Each row below holds a small network's activations on one input, seen along a few directions.
In each table, some parts of the input vary, and every possible input appears once, in random order.
A made-up example of a description, with smaller parts first: values(3) and (point or ring(11) or (ring(5) and line(6))).
Shared parts are said once, and a part with two or three values counts as separate values.

Other details of the inputs vary at random and push rows far along three fixed directions, the same in every table; ignore that.
To show where, the next rows are all for the same input, with only those details redrawn:
[-56  18   2  55 -12 -45  -6 -45 -23   9 -12   3]
[-34  -6  -9  90 -28 -51  -6 -35 -11   9  -1   6]
[ 12 -21 -67  35 -37 -12 -12 -23 -10  55  -4   6]
[ 15 -20  32  82  -4 -13   7  29  35 -30  44  14]
[-88  65   7 -38  19 -20 -10 -64 -50  21 -37  -6]
[-10  28  72 -15  46  24  12  37  27 -44  38   7]
[-60  50   7 -34  19  -7  -7 -39 -31  16 -20  -2]
[ 68 -18 -35 -45   7  59   0  49  31  30  35  10]

Table:
r1: [ 31 -29  -6  21  -6  24   5  41  16  -6  16  12]
r2: [  34  -34 -105  -37  -27    8  -15  -38  -40   84  -38   10]
r3: [-35  -9 -11  88 -24 -56   6 -31 -21  10  -6   0]
r4: [ 39 -36 -25   3 -34 -16   2  22  38  10  12   1]
r5: [-49   1  16  30 -29 -57   0 -32   6  -2 -20  -7]
r6: [ 27 -44  33  77   1 -15  19  20  27 -43  30  23]
r7: [ 33 -33  30  80  10 -22  19  22  23 -35  32   8]
r8: [ 15 -15  54  78   8  -7  11  41  43 -46  52  14]
r9: [-28 -11 -20  97 -26 -54  -4 -27 -27   9 -21  -8]
r10: [-77  61  23 -44  18 -16 -12 -62 -67  10 -36 -11]
r11: [ 11  32  51 -66  69  45  18  31   3 -40   6  -7]
r12: [ -3  -1  44  49  -3   6   6  25   9 -44  28  -1]
r13: [ 32 -28  18  85  -2  -7  12  13  32 -42  24  11]
r14: [ -5 -10 -51  -4 -47 -37 -10 -27  -1  27 -30 -12]
r15: [-35  37  63 -60  54  21   3  19 -12 -25   3   6]
r16: [  6  24  19 -66  49  31  20   5  -4 -10   5  -1]
r17: [  51  -41 -109  -24  -37   29  -20    4  -25   80  -28    5]
r18: [-29  18 -18 -50 -18 -13  -4 -21  -4  19 -38 -15]
r19: [-44  14   4  56  -2 -53   1 -43 -38   7 -21  -3]
r20: [  9   4  58 -22  13   0  10  41  51 -51  36  -4]
r21: [ 15  24  16 -53  44  40   0   9   2 -16  -3   0]
r22: [-61  52  18 -38  14   4 -14 -33 -52   0 -29 -17]
r23: [  9  36  54 -61  57  42   3  32  13 -24  24   7]
r24: [ 18 -18  47  66   3  -3   7  16  10 -56  25   1]
r25: [ 81 -31 -66 -44  -1  51   1  17  19  43  17  12]
r26: [ 35 -20 -11  26   0  20  12  40  18  -4  21   0]
r27: [ 81 -45 -71 -48  -6  59   4  26   6  36  -4  13]
r28: [ 44 -33 -31  29  -9   4   3  29   9  25  21   3]
r29: [-24  -7 -17  94 -22 -52  -2 -35 -31   5 -26  -5]
r30: [ 37 -26 -10  42   3   5  19  13  12 -16   9   2]
r31: [-63  55   2 -34  18   1  -9 -39 -36   9 -33  -9]
r32: [ 46 -26 -95 -40 -38  30 -21  -7 -30  83  -7  -3]
r33: [-20  19 -14 -54  16   8  -9 -23 -41  32 -30   7]
r34: [ 84 -32 -61 -42   3  48  -6  22  17  44  15  10]
r35: [ 71 -24 -63 -42  -4  48 -13  33  14  55  18   7]
r36: [ 31 -18  -7  48  -6   9  -8  28  19  -4  18   4]
r37: [-49  -2   7  34 -34 -44  -9 -32   3 -13 -24 -15]
r38: [ 55 -34 -25 -30 -24  30  -3  45  48   1  20  -7]
r39: [ -9  17  28 -57  33  32   8  25  -3  -7  10  10]
r40: [  8  16  24 -54  39  40   1  26 -10 -15  -8   7]
r41: [ 16 -27 -59  14 -54 -27 -12 -13  12  25 -15 -11]
r42: [-24  17 -23 -50 -19 -18  -6 -22  -5  16 -37 -14]
r43: [ 12 -38  35  56 -26 -27   7  28  54 -31  29   2]
r44: [ 10  40  49 -58  56  51   1  35  11 -32  12   1]
r45: [-16  28 -20 -58   8  26  -2 -40 -42  12 -29 -10]
r46: [ 49 -32 -78 -44 -45  -3  -9   2  18  54  -7  -4]
r47: [-25  15  -2 -53  -9  -2  -2 -10   7   8 -28 -14]
r48: [ -8  35  62 -68  42  51   9  36   4 -31  34  -1]
r49: [ 14  -6  79  36  27   5  14  28  19 -66  44   6]
r50: [-72  54  15 -49  19 -11  -1 -73 -60   3 -36  -9]
r51: [-25  26  80 -52  29  18  10  33  38 -57   9 -12]
r52: [-30 -18   0  56 -42 -59  -6 -27  13  -7  -4  -7]
r53: [-17 -31 -17  95 -26 -51  -4 -40 -27  -4 -31   9]
r54: [ -7 -18  44  23 -13 -18   4  21  43 -36  25  -4]
r55: [-44   1  15  30 -28 -59   2 -27   7  -5 -17  -6]
r56: [-52  53  18 -41  17   6 -12 -38 -55  -2 -33 -13]
Describe the family of inputs behind these rows. -> values(2) and (ring(8) or (values(4) and line(5)))
Changing only the values(2) part turns r54 into r37. The same change can be made to r55. Which row results? -> r18
Changing only the values(2) part turns r16 into r30. The same change can be made to r19. Which row results? -> r29
A walk changes only the line(5) part. It starts at r12 and steps to r22. List the rest of the walk in order. -> r56, r24, r45
Which other rows does r52 become when the values(2) part takes its other values? List them by row number. -> r38
Which other rows does r44 become when the values(2) part takes its other values? List them by row number. -> r23
Which other rows does r39 become when the values(4) part takes its other values? List them by row number. -> r3, r8, r48

Table:
r57: [-37  35 -23 -90 -13  11 -19 -22  -6  38 -22 -13]
r58: [-50  19  44  73  10 -31   1 -10 -19 -28   3   2]
r59: [ 10  -1  15 -54  12   5  12  22  28 -18  -4  -9]
r60: [  3 -39 -41  77 -58 -58 -10  -7  21  30   3   0]
r61: [-23 -14   5  70 -49 -55  -7 -11  17  -1   7  -5]
r62: [ 29   5  13 -24  33  30  10  13   2 -21   8   5]
r63: [-34  35 -25 -92 -13   8 -19 -21 -12  40 -22 -18]
r64: [-73  25  68  23  -5 -57   6 -31   4 -62 -18 -17]
r65: [ 69 -33 -23  35  -2  37   3  48  26  11  44  13]
r66: [ 78 -42  -3  24   8  30  11  41  30 -18  36  13]
r67: [ 99 -65 -12  18 -24  31   5  94  93   1  66  16]
r68: [  -9  -22 -110   61  -58  -40  -21  -74  -56   91  -32    5]
r69: [-48  27  64  60  29 -34  10 -28 -19 -58 -10   0]
r70: [-32  38 -25 -66  17  23 -12 -23 -51  43 -28  -1]
r71: [ 21 -46 -46  95 -39 -31  -6 -17 -15  14 -17   5]
r72: [ 39 -13  -1   1  17  31   5  24   6 -13   6   1]
r73: [-37  11  11  76  -3 -29  -3 -22 -24  -3  -2   0]
r74: [ 14  -8 -62 -74 -33   7  -7 -19  -5  44 -35 -16]
r75: [ 41 -21  -9  11   5  29   3  35   9  13  32  14]
r76: [ 29  15  32 -24  42  48   9  43  17 -19  42  10]
r77: [-17  28  59 -35  47  21  10  14 -12 -46  -4   2]
r78: [-14  28 -31 -64  17  27  -9 -27 -41  49 -13   1]
r79: [ 25 -13 -64 -40  -6  21  -7 -21 -34  49 -29   4]
r80: [-14  14  42 -55  23   4  13  16  31 -34  -6  -4]
r81: [-14  31  56 -50  56  25  11   1 -11 -38   1   2]
r82: [-55   7  65  45 -13 -52   8 -17  22 -64  -6  -9]
Describe the family of inputs behind these rows. -> values(2) and (line(5) or ring(8))
Changing only the values(2) part turns r75 into r79. The same change can be made to r67. Which row results? -> r80
Which other rows does r65 become when the values(2) part takes its other values? List them by row number. -> r69

Table:
r83: [ 23   6   0 -39  -5  29  -8  23  12   9  28  -9]
r84: [  7 -20  -3  24 -17 -35   6 -19  11   1   9   7]
r85: [ 15  -9  19  26 -10  10   5  24   6 -16  36  -8]
r86: [ 22  22  -2 -30  21  43   1  20  -2  -8   8 -11]
r87: [-21  23   3  13  -3 -10 -11 -26 -38  -1 -10 -10]
r88: [-35  24 -10 -55  -7  -3  -9 -15   2  10 -38 -16]
r89: [  3  -3  29  17  13   6  11  26  13 -46  -9  -4]
r90: [-12  -3  -9  -2 -11 -33   1 -37  -5  14  -8   1]
r91: [ 14 -31 -15  32 -24 -13  -8   2  -9  -1 -19  -4]
r92: [  6   4  31  19  -8   0  -2  21  17 -21  36  -5]
r93: [ 35   2  -7 -23   6  36  -7  18  -9   7  15  -8]
r94: [  4 -10  -8  27 -12 -33   8 -18  28  -4   4   4]
r95: [-23  26  -6 -35  27   9  -8 -15 -40  30 -21   6]
r96: [  9 -11 -24  55   1  -6   2   3  -5  18  -5   9]
r97: [ 16 -31 -16  26 -16 -22  13 -17  -1   9   8   4]
r98: [  4  -4 -27  22   4 -19   9 -37 -13   4 -24   0]
r99: [-19  11 -19  31  11 -11   0 -15 -23  17 -19   7]
r100: [-30  -8   0  11 -24 -26   1 -14 -20  -4 -25  -8]
r101: [ 24   2   8  36   4  17   3  19  10 -22  17  -9]
r102: [ 14 -26  23  13 -21  -8  -1  33  33 -23  12   0]
r103: [-75  55  68  -1  20 -19   5 -24 -34 -39   3 -16]
r104: [ -4   2  26  31  12  -9   5  33  39 -15  27  13]
r105: [-39  34 -13 -43  16  -1 -10 -14  -4  34 -16   1]
r106: [  8 -17  18  30   7   2  10  33   8  -2  30  14]
r107: [  7 -34 -23  52 -33  16 -17 -24   3   4   4  25]
r108: [-19 -20 -13  14 -31 -22  -2 -12 -18   6 -23  -9]
r109: [-33   6  -4  11 -26 -31  -5 -14  10  -4 -29  -9]
r110: [ -4  -4  -6  20   4 -31   3 -39 -24  -3 -18   5]
r111: [ -2  -3 -15 -49 -18   4  -8   4   0  14 -20  -6]
r112: [-10  24 -16 -42  29   4   7 -39 -22   8 -32  -7]
r113: [ 21   2   4 -23  29  28  -1  28  -8  12   9  14]
r114: [ 33  -6 -10 -38   9  13   8   8  38   5  12   0]
r115: [ 37 -12 -20 -32   7  38   4  33  11  -6 -14  -6]
r116: [ 14   0   1 -40  14  23  -5  30  15  24  20  11]
r117: [-62  48 110 -13  63   1  18  23  -3 -55  23   5]
r118: [ 17  -9 -26 -38   1   5  11 -15 -12  22  -3   1]
r119: [  0  -2 -20 -29  -7  45 -16 -22  -9  11  -5  23]
r120: [-13  14  -2  26 -20 -14  -7  -6  15  -2  11 -12]
r121: [ 14 -20  30  24   1  -2   3  27   6 -40  -1   0]
r122: [ 26 -28 -16  31  -3 -20   4 -20  -8   2  -4   6]
r123: [ 29   8 -17 -33  -5  33  -7  26  31  11  24 -13]
r124: [  1  -1 -23 -27  -2   4  -8   7  -1  41   6  13]
Describe the family of inputs behind these rows. -> values(2) and (point or (values(4) and line(5)))
Changing only the values(2) part turns r91 into r121. The same change can be made to r107. Which row results? -> r119
Changing only the values(2) part turns r90 into r84. The same change can be made to r116. Which row results? -> r124
